These are the activations of a small network on made-up records, seen along a few directions, one row for each record.
Each row is followed by the record's values for the fields Poki, Lopal, Dekib, Fisuf.
A field that a record lacks is left out.
Other fields move the rows too, some of them a lot.
In the rows, zero is written as 500.
Random noise pushes rows far along 10 fixed directions. That doesn't count. These rows show it; they differ only by the noise:
[478 434 549 145 478 661 730 638 439 309 406 499 318 272 295 477 534 482
 450 394 444 429 603 459 269 550 407 575 451 309 333]
[408 485 501 498 324 528 541 572 575 443 684 422 570 636 373 421 279 538
 648 663 387 515 533 598 541 456 531 508 543 511 511]
[431 497 435 227 609 569 661 814 470 311 407 604 347 475 455 517 526 509
 486 416 400 478 453 469 401 431 543 485 246 480 535]
[408 531 575 644 321 380 556 639 634 445 722 476 670 556 499 472 419 574
 504 513 383 537 516 519 377 598 548 581 510 551 493]
[494 561 631 578 461 634 389 612 377 580 481 406 621 762 538 555 488 621
 459 760 418 684 308 521 603 594 653 659 663 548 474]
[495 480 379 570 749 412 530 305 710 446 549 681 456 315 597 735 767 316
 610 341 513 352 558 185 526 433 423 422 342 391 615]
[259 732 622 495 214 563 606 497 491 357 385 542 294 455 453 255 348 317
 390 279 341 458 789 789 598 687 412 338 397 671 543]
[441 545 532 413 340 707 631 500 522 359 698 344 498 578 258 330 329 514
 512 495 490 456 620 621 416 415 306 601 356 539 481]
[394 675 566 548 552 292 476 611 314 612 261 613 349 670 748 769 420 524
 581 370 538 501 339 822 809 591 525 603 681 558 656]
[505 531 478 595 495 778 395 405 631 473 612 438 617 676 466 349 528 421
 467 786 349 600 526 241 608 435 645 349 394 612 542]
[437 557 485 453 607 590 585 565 511 359 671 495 486 450 357 559 617 517
 578 324 518 393 478 446 366 401 318 643 174 427 615]
[682 520 358 399 723 634 673 332 589 458 566 434 432 640 571 590 468 459
 396 370 763 385 516 400 509 196 219 615 324 621 545]

[461 690 717 610 376 500 424 364 424 637 533 415 482 320 487 478 485 491
 622 362 485 346 586 486 560 674 506 496 730 298 584]
(Poki w2; Lopal h3; Dekib n2; Fisuf k2)
[495 324 428 316 550 390 692 595 456 371 460 519 430 539 425 687 472 585
 464 400 633 498 432 638 303 399 285 730 495 481 374]
(Poki w3; Lopal h1; Dekib n1; Fisuf k1)
[373 588 643 632 262 449 452 638 402 507 658 377 625 618 383 397 343 648
 553 503 448 549 465 779 441 590 476 647 538 545 531]
(Poki w2; Lopal h5; Dekib n2; Fisuf k2)
[551 619 555 637 679 797 339 402 409 525 559 410 607 689 489 540 737 531
 406 588 538 587 339 309 544 438 459 626 290 572 617]
(Poki w3; Lopal h9; Dekib n3; Fisuf k2)
[431 434 496 487 587 391 571 426 547 465 472 613 441 389 508 799 635 427
 629 451 484 445 484 451 522 569 409 629 607 326 462]
(Poki w3; Lopal h3; Dekib n3; Fisuf k1)
[416 707 509 661 569 501 381 610 522 525 690 501 571 550 524 423 528 547
 646 390 433 405 417 416 559 416 587 406 213 517 827]
(Poki w2; Lopal h8; Dekib n2; Fisuf k1)
[463 555 714 540 421 566 404 434 330 538 440 451 498 306 394 506 675 531
 490 420 467 500 505 474 399 727 497 581 619 306 451]
(Poki w3; Lopal h5; Dekib n3; Fisuf k2)
[293 520 480 585 514 367 524 503 452 378 316 682 386 567 556 662 632 387
 394 338 472 591 497 752 553 608 338 575 355 676 504]
(Poki w3; Lopal h4; Dekib n1; Fisuf k1)
[429 464 507 406 525 666 476 426 472 472 403 530 410 472 399 568 569 403
 594 661 392 528 513 450 631 555 522 494 570 383 442]
(Poki w2; Lopal h8; Dekib n1; Fisuf k1)
[587 507 556 439 479 625 363 332 401 630 525 383 470 329 362 377 467 511
 710 559 533 377 548 402 578 464 577 358 648 250 560]
(Poki w2; Lopal h10; Fisuf k2)
[588 497 653 355 550 682 490 407 219 535 172 443 358 477 499 586 650 522
 265 461 617 580 441 518 452 626 416 648 690 447 334]
(Poki w1; Lopal h4; Dekib n3; Fisuf k2)
[524 312 346 512 528 306 550 313 640 493 568 541 506 565 522 670 399 461
 661 548 602 443 524 489 553 323 413 463 642 478 499]
(Poki w4; Lopal h2; Dekib n3; Fisuf k2)
[414 602 497 598 616 598 305 309 368 554 332 548 390 608 533 561 611 390
 574 500 507 503 450 522 770 454 492 382 451 545 688]
(Poki w3; Lopal h2; Dekib n2; Fisuf k2)
[539 527 395 411 643 516 563 545 514 464 465 570 411 403 524 488 561 431
 479 377 549 436 533 524 513 427 422 476 282 524 530]
(Poki w2; Lopal h7; Dekib n2; Fisuf k1)
[231 527 629 553 341 528 447 420 384 381 485 549 420 303 228 515 648 396
 624 396 358 497 612 722 482 729 335 578 431 354 473]
(Poki w3; Lopal h5; Dekib n3; Fisuf k1)
[323 354 435 708 576 269 403 647 603 418 540 702 668 590 560 766 736 508
 564 644 316 682 322 436 453 594 625 577 426 534 499]
(Poki w3; Lopal h4; Dekib n2; Fisuf k1)
[538 474 305 532 556 327 537 564 693 522 580 603 525 491 634 451 390 430
 573 519 483 460 555 528 612 391 578 330 393 608 561]
(Poki w2; Lopal h6; Dekib n2; Fisuf k1)
[506 569 453 286 653 633 508 718 306 458 258 542 319 599 534 451 497 526
 409 454 503 530 385 573 562 394 563 436 314 584 585]
(Poki w2; Lopal h5; Dekib n2; Fisuf k1)
[387 599 580 396 449 471 520 672 430 498 299 598 347 412 567 493 456 449
 540 462 332 470 527 533 595 648 685 365 611 426 536]
(Poki w2; Lopal h3; Dekib n2; Fisuf k2)
[638 342 477 307 562 588 530 644 497 490 435 510 528 320 449 450 608 544
 422 652 440 573 469 303 332 558 665 486 539 357 295]
(Poki w2; Lopal h7; Dekib n1; Fisuf k1)
[397 580 596 649 484 604 384 598 415 450 571 477 618 578 419 459 676 560
 415 513 412 624 399 519 413 598 497 621 283 573 542]
(Poki w2; Lopal h5; Fisuf k1)
[526 557 535 684 685 251 404 454 363 667 264 608 484 666 831 868 632 537
 411 392 659 574 277 618 662 569 473 678 702 597 555]
(Poki w3; Lopal h4; Dekib n2; Fisuf k1)
[529 490 513 432 529 626 492 359 333 519 480 367 438 629 368 554 430 552
 538 501 668 473 447 656 544 364 274 663 550 479 506]
(Poki w3; Lopal h4; Dekib n2; Fisuf k1)
[324 498 547 719 310 367 473 420 724 473 701 554 628 423 463 514 488 410
 662 586 290 484 626 433 528 658 569 430 605 437 507]
(Poki w2; Lopal h3; Dekib n1; Fisuf k1)
[392 535 447 522 580 613 395 590 521 419 411 648 468 416 482 411 707 359
 483 573 290 586 528 417 576 582 650 317 229 548 545]
(Poki w2; Lopal h7; Dekib n2; Fisuf k2)
[572 453 347 484 676 583 481 733 695 468 540 573 625 723 674 478 516 518
 437 791 334 619 356 120 527 340 843 319 357 644 565]
(Poki w2; Lopal h3; Dekib n2; Fisuf k2)
[481 634 527 550 528 514 622 484 482 484 409 506 437 694 654 620 462 458
 287 380 597 534 495 680 577 523 293 702 481 726 474]
(Poki w2; Lopal h3; Dekib n2; Fisuf k1)
[341 862 832 483 414 722 355 679 182 541 183 516 319 360 532 328 659 484
 361 323 287 513 491 513 575 856 722 381 482 436 632]
(Poki w2; Lopal h3; Fisuf k2)
[594 556 421 412 532 339 594 702 497 519 642 440 497 556 560 395 267 686
 553 275 668 343 432 570 388 257 490 461 347 552 693]
(Poki w2; Lopal h5; Dekib n1; Fisuf k1)
[519 369 383 289 596 590 606 442 566 362 343 628 339 290 439 490 636 329
 430 475 465 481 643 379 441 490 457 373 375 451 368]
(Poki w2; Lopal h10; Dekib n1; Fisuf k2)
[552 597 599 595 496 662 310 449 386 621 636 361 609 434 377 365 566 576
 611 562 504 476 452 447 523 521 555 514 463 373 588]
(Poki w2; Lopal h7; Dekib n2; Fisuf k2)
[552 456 404 762 683 289 522 340 719 512 751 604 678 303 578 739 802 426
 518 324 621 437 517 397 383 534 262 718 307 468 478]
(Poki w2; Lopal h6; Dekib n2; Fisuf k1)
[487 505 525 236 511 660 594 677 323 432 554 375 407 489 255 471 384 627
 641 470 537 406 436 634 406 378 382 666 420 328 516]
(Poki w2; Lopal h9; Dekib n2; Fisuf k1)
[778 533 498 467 624 511 588 461 588 590 606 387 574 446 649 447 494 609
 337 350 713 377 485 192 304 359 492 510 499 492 517]
(Poki w2; Lopal h9; Dekib n1; Fisuf k1)
[451 590 569 323 406 378 727 822 331 360 367 493 354 553 535 408 367 661
 214  94 632 482 475 810 218 506 340 636 314 692 494]
(Poki w3; Lopal h1; Dekib n1; Fisuf k1)
[476 593 660 669 552 668 261 599 347 534 592 406 685 536 410 420 762 652
 440 543 419 600 304 292 340 571 635 563 323 450 614]
(Poki w3; Lopal h4; Dekib n2; Fisuf k1)
[415 487 355 403 375 562 580 641 613 342 620 522 472 536 363 215 308 446
 531 542 394 506 644 658 506 385 502 323 180 667 536]
(Poki w2; Lopal h7; Dekib n1; Fisuf k2)
[597 459 478 510 568 570 539 355 559 563 535 436 546 653 563 665 468 506
 500 648 598 523 447 426 597 434 428 658 677 510 427]
(Poki w2; Lopal h3; Dekib n1; Fisuf k2)
[466 653 765 480 443 699 483 499 182 470 243 417 397 498 462 462 691 552
 145 288 567 600 464 622 344 729 351 703 484 564 405]
(Poki w4; Lopal h1; Dekib n3; Fisuf k1)
[559 308 411 347 390 472 666 504 554 423 476 432 488 677 464 473 267 550
 380 611 593 577 536 621 407 378 410 560 635 635 300]
(Poki w3; Lopal h2; Dekib n1; Fisuf k1)
[661 522 517 446 537 280 669 690 584 549 432 535 516 469 797 541 420 605
 280 322 595 452 475 374 317 516 608 501 637 572 451]
(Poki w2; Lopal h9; Dekib n2; Fisuf k2)
[362 437 494 241 601 410 745 846 416 301 403 641 351 396 423 779 593 551
 535 329 451 469 402 636 306 559 364 792 388 358 412]
(Poki w2; Lopal h3; Dekib n2; Fisuf k2)
[561 544 477 547 625 462 538 339 615 526 715 469 527 360 484 611 565 504
 665 320 624 275 525 280 438 373 363 538 438 328 650]
(Poki w2; Lopal h3; Dekib n1; Fisuf k2)
[516 443 484 632 499 486 542 477 572 432 744 441 683 546 412 558 592 567
 439 469 592 550 475 551 309 476 280 774 325 570 426]
(Poki w2; Lopal h10; Dekib n1; Fisuf k2)

Which values does each new row have?
[672 629 462 452 548 556 568 607 516 528 635 400 527 435 537 240 422 580
 366 290 646 391 545 488 369 367 453 459 220 602 587]
(Poki w2; Lopal h6; Dekib n2; Fisuf k1)
[566 344 320 390 565 539 648 277 690 388 512 570 414 318 424 495 550 290
 471 473 564 438 728 449 470 410 294 439 390 502 340]
(Poki w2; Lopal h7; Dekib n2; Fisuf k2)
[386 553 639 397 415 658 504 686 321 423 378 480 442 502 376 456 548 541
 428 540 368 601 459 616 442 663 534 606 485 467 421]
(Poki w2; Lopal h9; Dekib n2; Fisuf k2)
[644 598 545 578 464 641 463 459 472 549 593 308 607 700 540 265 400 616
 269 464 638 526 478 432 397 360 476 480 402 711 562]
(Poki w3; Lopal h4; Dekib n2; Fisuf k1)
[371 471 457 502 431 407 507 466 622 490 613 556 474 423 421 551 394 430
 815 575 368 391 569 490 631 488 559 391 596 336 581]
(Poki w2; Lopal h3; Dekib n1; Fisuf k1)
[508 642 536 645 546 516 371 593 433 648 638 390 630 817 592 570 361 656
 650 634 526 513 277 541 691 383 601 603 560 553 713]
(Poki w2; Lopal h3; Dekib n2; Fisuf k2)
[494 482 479 674 413 438 506 425 596 507 661 433 648 685 515 508 403 524
 452 571 547 568 508 613 500 462 387 621 523 662 462]
(Poki w2; Lopal h5; Dekib n2; Fisuf k1)
[575 466 327 487 634 321 570 790 633 479 661 568 605 542 618 489 446 604
 523 462 519 482 392 465 405 334 594 485 254 592 590]
(Poki w2; Lopal h7; Dekib n2; Fisuf k1)
[624 463 478 357 534 672 562 426 357 536 449 372 444 622 418 534 404 533
 451 589 676 548 463 731 587 419 293 735 564 531 360]
(Poki w3; Lopal h7; Dekib n3; Fisuf k1)
[599 447 521 812 424 319 457 334 722 605 627 500 752 529 706 545 553 476
 341 592 523 602 555 372 449 626 546 533 699 634 365]
(Poki w2; Lopal h10; Dekib n2; Fisuf k2)
[367 617 450 577 600 505 444 469 449 440 587 539 442 508 409 529 577 456
 645 308 530 396 482 621 568 388 320 518 174 514 734]
(Poki w2; Lopal h5; Dekib n2; Fisuf k1)
[365 439 605 424 285 611 529 504 395 385 447 440 457 469 258 393 466 492
 451 559 400 584 590 677 393 631 414 565 558 470 337]
(Poki w3; Lopal h4; Dekib n2; Fisuf k1)
[462 432 442 446 607 187 647 463 523 492 404 667 363 344 607 859 544 453
 630 267 620 375 497 633 520 536 322 651 637 364 477]
(Poki w2; Lopal h9; Dekib n1; Fisuf k2)
[540 624 519 590 511 543 457 220 506 591 491 482 425 324 514 434 549 345
 512 343 595 375 675 552 635 544 343 439 490 476 534]
(Poki w2; Lopal h7; Dekib n2; Fisuf k1)
[611 749 575 402 448 773 383 343 149 699 321 225 306 844 503 252 115 581
 485 480 747 430 463 833 849 261 413 417 627 666 707]
(Poki w3; Lopal h4; Dekib n2; Fisuf k1)
[476 465 560 434 468 374 494 664 494 481 438 586 482 287 521 473 571 541
 535 430 378 467 499 346 354 616 719 351 555 341 508]
(Poki w3; Lopal h5; Dekib n3; Fisuf k2)
[495 599 661 673 253 405 480 447 658 586 615 452 621 361 589 323 418 495
 454 481 379 456 659 347 438 715 682 345 724 469 477]
(Poki w2; Lopal h8; Dekib n1; Fisuf k1)
[567 347 366 170 608 719 508 460 451 502 363 481 336 544 376 526 374 452
 723 806 468 473 472 403 710 304 615 361 648 326 466]
(Poki w2; Lopal h9; Dekib n1; Fisuf k2)
[556 626 598 568 492 612 545 399 613 477 498 491 509 394 603 387 631 413
 263 363 469 461 631 213 387 597 524 399 432 554 495]
(Poki w3; Lopal h3; Dekib n3; Fisuf k1)
[338 544 496 903 430 466 400 171 760 485 789 530 692 578 479 621 617 337
 631 588 413 514 603 435 640 566 355 559 454 573 571]
(Poki w2; Lopal h3; Dekib n1; Fisuf k2)
[429 574 590 560 435 395 494 619 523 509 460 570 508 385 580 480 545 491
 467 425 373 494 525 451 449 670 637 432 548 465 511]
(Poki w2; Lopal h9; Dekib n2; Fisuf k1)
[458 584 540 303 628 542 523 758 357 489 340 575 355 458 543 588 548 568
 580 436 431 445 360 442 530 518 652 491 464 367 611]
(Poki w2; Lopal h3; Dekib n1; Fisuf k2)
